A small network was trained on invented records. Each row is its activation on one of them, seen along a few directions.
After each row come some of the record's fields: PUDI, TETE, LAMES, FAVET, PEGOV, NOV.
A field that a record lacks is left out.
Other fields move the rows too, some of them a lot.
In the rows, 500 means zero.
Strong random noise was added to every row along 2 fixed directions; ignore it. To show where, here is one row again and again, with new noise each time:
[633 528 591 586 561 507 492 466 469 498 502 603 380 621 655 443 583]
[491 387 405 543 537 711 295 420 466 574 679 384 503 582 680 555 604]
[572 555 503 396 314 333 842 572 494 354 397 794 427 749 575 327 339]
[478 424 385 443 402 581 522 487 481 481 592 526 510 660 631 472 464]

[618 798 899 578 584 164 780 518 542 401 166 791 389 438 471 407 513]	PUDI: vome / LAMES: valet / FAVET: mavi / PEGOV: tebup / NOV: guga
[468 424 452 363 310 471 686 570 426 498 508 450 561 488 423 494 423]	PUDI: baf / LAMES: pusuv / FAVET: ruguv / PEGOV: mut / NOV: sudu
[348 411 569 670 638 618 227 352 546 493 647 433 587 474 669 607 683]	PUDI: vome / LAMES: pusuv / FAVET: tif / PEGOV: mut / NOV: sudu
[320 368 262 316 390 605 446 471 582 493 552 416 673 491 457 570 325]	PUDI: rik / TETE: bez / LAMES: pusuv / FAVET: mavi / PEGOV: tebup / NOV: guga
[585 514 502 390 469 511 630 529 496 473 498 575 425 623 536 387 547]	PUDI: rik / TETE: bez / LAMES: pusuv / FAVET: ruguv / PEGOV: tebup / NOV: guga
[749 565 684 692 726 589 344 472 382 607 574 366 323 483 496 567 777]	PUDI: vome / LAMES: valet / FAVET: mosa / PEGOV: mut / NOV: sudu
[647 424 402 526 677 732 198 481 477 603 637 356 395 479 491 538 556]	PUDI: rik / TETE: bez / LAMES: pusuv / FAVET: ruguv / PEGOV: mut / NOV: sudu
[456 469 409 475 532 582 438 476 447 449 550 489 555 473 483 557 447]	PUDI: vome / LAMES: valet / FAVET: mavi / PEGOV: mut / NOV: guga
[594 519 492 486 544 476 500 527 500 417 400 648 443 551 494 429 477]	PUDI: rik / TETE: fefa / LAMES: pusuv / FAVET: mavi / PEGOV: mut / NOV: guga
[437 529 661 553 467 306 635 467 546 463 384 579 499 451 564 475 518]	PUDI: baf / LAMES: pusuv / FAVET: sutof / PEGOV: tebup / NOV: guga
[582 538 662 483 445 441 624 583 441 553 536 439 458 444 444 549 612]	PUDI: vome / LAMES: pusuv / FAVET: ruguv / PEGOV: mut / NOV: sudu
[346 430 445 411 325 443 582 535 500 459 583 419 685 559 481 550 504]	PUDI: vome / LAMES: pusuv / FAVET: tagen / PEGOV: mut / NOV: guga
[250 407 463 429 366 539 517 477 549 498 573 350 765 379 519 648 419]	PUDI: vome / LAMES: pusuv / FAVET: sutof / PEGOV: mut / NOV: sudu
[227 331 253 402 379 648 484 471 555 502 613 468 703 633 538 517 392]	PUDI: rik / TETE: fefa / LAMES: valet / FAVET: mosa / PEGOV: mut / NOV: sudu
[639 446 592 647 610 531 564 398 474 423 569 693 392 756 671 367 788]	PUDI: rik / TETE: fefa / LAMES: pusuv / FAVET: tagen / PEGOV: tebup / NOV: guga
[390 370 109 205 288 668 512 616 507 525 587 369 601 501 333 555 142]	PUDI: rik / TETE: bez / LAMES: valet / FAVET: mavi / PEGOV: mut / NOV: sudu
[620 566 603 609 565 542 402 451 502 570 557 426 392 408 548 553 708]	PUDI: vome / LAMES: pusuv / FAVET: sutof / PEGOV: tebup / NOV: guga
[547 612 694 641 644 449 498 444 492 483 475 587 433 562 563 413 647]	PUDI: vome / LAMES: valet / FAVET: mosa / PEGOV: mut / NOV: sudu
[686 508 532 537 532 573 469 534 439 610 526 429 380 546 465 502 626]	PUDI: rik / TETE: fefa / LAMES: pusuv / FAVET: tagen / PEGOV: mut / NOV: sudu
[456 392 443 559 431 437 627 475 496 376 607 593 465 719 727 355 660]	PUDI: baf / LAMES: pusuv / FAVET: lizut / PEGOV: tebup / NOV: todu
[634 539 547 522 500 525 541 551 404 580 556 386 416 501 407 560 576]	PUDI: vome / LAMES: valet / FAVET: mosa / PEGOV: mut / NOV: sudu
[423 508 555 518 468 447 586 499 532 519 558 455 529 560 521 526 611]	PUDI: vome / LAMES: valet / FAVET: mosa / PEGOV: tebup / NOV: guga
[322 412 366 464 489 708 315 492 462 577 686 275 636 425 563 616 618]	PUDI: vome / LAMES: valet / FAVET: ruguv / PEGOV: mut / NOV: guga
[433 493 522 386 450 483 510 529 536 553 434 448 613 398 436 576 368]	PUDI: rik / TETE: bez / LAMES: pusuv / FAVET: ruguv / PEGOV: mut / NOV: sudu
[594 511 474 546 532 479 573 478 562 366 418 727 361 664 584 381 508]	PUDI: rik / TETE: fefa / LAMES: pusuv / FAVET: sutof / PEGOV: tebup / NOV: guga
[307 442 446 476 470 523 429 435 542 482 567 447 591 470 500 593 489]	PUDI: vome / LAMES: valet / FAVET: mavi / PEGOV: tebup / NOV: guga
[469 584 618 637 705 537 329 408 570 524 295 569 536 321 501 548 457]	PUDI: rik / TETE: fefa / LAMES: valet / FAVET: mavi / PEGOV: mut / NOV: sudu
[446 475 535 523 439 435 565 520 482 363 533 586 509 619 621 489 605]	PUDI: vome / LAMES: pusuv / FAVET: tif / PEGOV: mut / NOV: guga
[496 458 468 440 398 494 546 529 432 521 534 465 500 457 489 501 405]	PUDI: baf / LAMES: pusuv / FAVET: sutof / PEGOV: mut / NOV: sudu
[572 562 531 600 622 605 306 421 504 563 549 382 480 345 567 568 675]	PUDI: vome / LAMES: pusuv / FAVET: sutof / PEGOV: tebup / NOV: todu
[546 451 359 422 543 684 318 539 465 621 548 322 474 396 399 603 391]	PUDI: rik / TETE: bez / LAMES: valet / FAVET: mavi / PEGOV: mut / NOV: sudu
[612 519 556 625 687 609 290 485 497 563 480 478 364 448 563 547 549]	PUDI: rik / TETE: fefa / LAMES: valet / FAVET: sutof / PEGOV: mut / NOV: sudu
[724 513 486 590 568 581 417 463 438 497 669 455 273 699 516 414 777]	PUDI: vome / LAMES: pusuv / FAVET: tagen / PEGOV: tebup / NOV: guga
[343 383 733 657 655 647 243 409 491 675 746 174 656 352 666 725 915]	PUDI: vome / LAMES: pusuv / FAVET: ruguv / PEGOV: mut / NOV: sudu
[624 405 456 625 645 594 398 398 410 543 680 419 297 689 643 438 820]	PUDI: baf / LAMES: valet / FAVET: mosa / PEGOV: tebup / NOV: guga
[621 618 513 589 647 544 462 527 444 523 470 505 382 501 480 455 559]	PUDI: vome / LAMES: vepuz / FAVET: mosa / PEGOV: mut / NOV: guga
[553 454 421 414 397 537 510 539 424 575 493 357 523 342 349 546 394]	PUDI: baf / LAMES: pusuv / FAVET: mavi / PEGOV: mut / NOV: sudu
[395 334 170 355 352 689 487 475 523 449 611 486 575 600 464 464 387]	PUDI: rik / TETE: fefa / LAMES: pusuv / FAVET: mavi / PEGOV: tebup / NOV: guga
[732 545 383 426 521 564 408 586 459 634 504 397 425 428 344 519 390]	PUDI: rik / TETE: bez / LAMES: pusuv / FAVET: tagen / PEGOV: tebup / NOV: guga
[477 542 517 355 345 292 701 564 480 432 330 608 534 428 326 433 184]	PUDI: baf / LAMES: pusuv / FAVET: mavi / PEGOV: mut / NOV: sudu
[842 641 646 687 732 463 468 542 485 507 343 688 187 567 440 346 564]	PUDI: rik / TETE: fefa / LAMES: valet / FAVET: mosa / PEGOV: mut / NOV: sudu
[365 577 612 428 355 272 687 571 560 408 364 628 643 436 448 524 392]	PUDI: vome / LAMES: pusuv / FAVET: mavi / PEGOV: mut / NOV: guga
[421 448 222 389 352 487 564 499 545 273 405 790 522 684 515 374 224]	PUDI: rik / TETE: fefa / LAMES: pusuv / FAVET: sutof / PEGOV: mut / NOV: guga

Here are new rows. What are their fields?
[326 304 209 301 311 711 473 525 467 453 661 367 640 633 501 515 445]	PUDI: rik / TETE: fefa / LAMES: pusuv / FAVET: ruguv / PEGOV: mut / NOV: sudu
[584 545 604 688 692 633 230 452 484 594 562 387 386 374 562 608 686]	PUDI: vome / LAMES: valet / FAVET: sutof / PEGOV: mut / NOV: sudu
[338 326 251 327 242 717 516 520 414 584 867 256 642 684 541 540 635]	PUDI: vome / LAMES: pusuv / FAVET: tagen / PEGOV: mut / NOV: sudu
[483 438 253 326 382 559 564 577 492 448 488 573 471 587 382 422 219]	PUDI: rik / TETE: fefa / LAMES: valet / FAVET: mavi / PEGOV: mut / NOV: sudu
[476 516 606 512 535 537 347 480 513 634 513 269 635 201 388 707 496]	PUDI: vome / LAMES: pusuv / FAVET: mavi / PEGOV: mut / NOV: sudu
[579 561 527 508 575 464 502 483 492 573 461 438 447 446 431 469 460]	PUDI: baf / LAMES: valet / FAVET: mosa / PEGOV: tebup / NOV: guga
[530 575 575 425 344 343 703 545 515 533 482 464 537 477 382 543 492]	PUDI: vome / LAMES: pusuv / FAVET: tagen / PEGOV: tebup / NOV: guga
[699 581 481 479 541 526 440 531 510 539 407 524 398 396 418 509 351]	PUDI: rik / TETE: bez / LAMES: pusuv / FAVET: sutof / PEGOV: mut / NOV: sudu
[487 558 528 384 289 335 752 556 526 504 479 483 567 504 377 532 443]	PUDI: vome / LAMES: pusuv / FAVET: tagen / PEGOV: tebup / NOV: guga
[502 518 414 394 350 505 700 584 442 432 586 537 459 724 497 374 528]	PUDI: vome / LAMES: valet / FAVET: mosa / PEGOV: mut / NOV: sudu
[555 491 623 436 363 306 848 544 444 440 483 585 371 653 549 383 658]	PUDI: baf / LAMES: pusuv / FAVET: ruguv / PEGOV: tebup / NOV: guga
[506 557 738 659 597 371 474 462 534 531 366 532 467 354 548 505 553]	PUDI: baf / LAMES: pusuv / FAVET: sutof / PEGOV: mut / NOV: sudu
[635 605 688 484 444 362 706 614 469 499 461 572 388 493 423 451 557]	PUDI: vome / LAMES: pusuv / FAVET: ruguv / PEGOV: mut / NOV: sudu
[296 453 415 303 265 419 736 537 523 442 420 492 696 456 411 443 275]	PUDI: baf / LAMES: pusuv / FAVET: ruguv / PEGOV: mut / NOV: sudu
[354 509 325 418 384 421 627 535 582 422 359 709 638 536 419 450 192]	PUDI: rik / TETE: fefa / LAMES: valet / FAVET: mosa / PEGOV: mut / NOV: guga
[662 555 431 362 442 533 539 563 466 550 417 474 464 410 338 510 324]	PUDI: rik / TETE: bez / LAMES: pusuv / FAVET: mavi / PEGOV: mut / NOV: sudu
[349 503 453 230 217 301 883 605 557 381 367 722 649 618 432 413 175]	PUDI: rik / TETE: bez / LAMES: pusuv / FAVET: ruguv / PEGOV: mut / NOV: sudu
[317 391 171 391 412 771 338 458 498 515 683 324 619 447 491 530 359]	PUDI: vome / LAMES: valet / FAVET: sutof / PEGOV: mut / NOV: sudu
[330 478 661 652 678 626 155 383 505 622 607 276 668 305 650 674 813]	PUDI: vome / LAMES: pusuv / FAVET: ruguv / PEGOV: mut / NOV: guga
[466 550 667 438 402 293 684 574 504 519 375 538 549 390 419 498 403]	PUDI: baf / LAMES: pusuv / FAVET: ruguv / PEGOV: mut / NOV: sudu
[481 466 502 614 674 636 277 434 534 619 522 408 538 444 523 578 558]	PUDI: rik / TETE: fefa / LAMES: valet / FAVET: mosa / PEGOV: mut / NOV: sudu
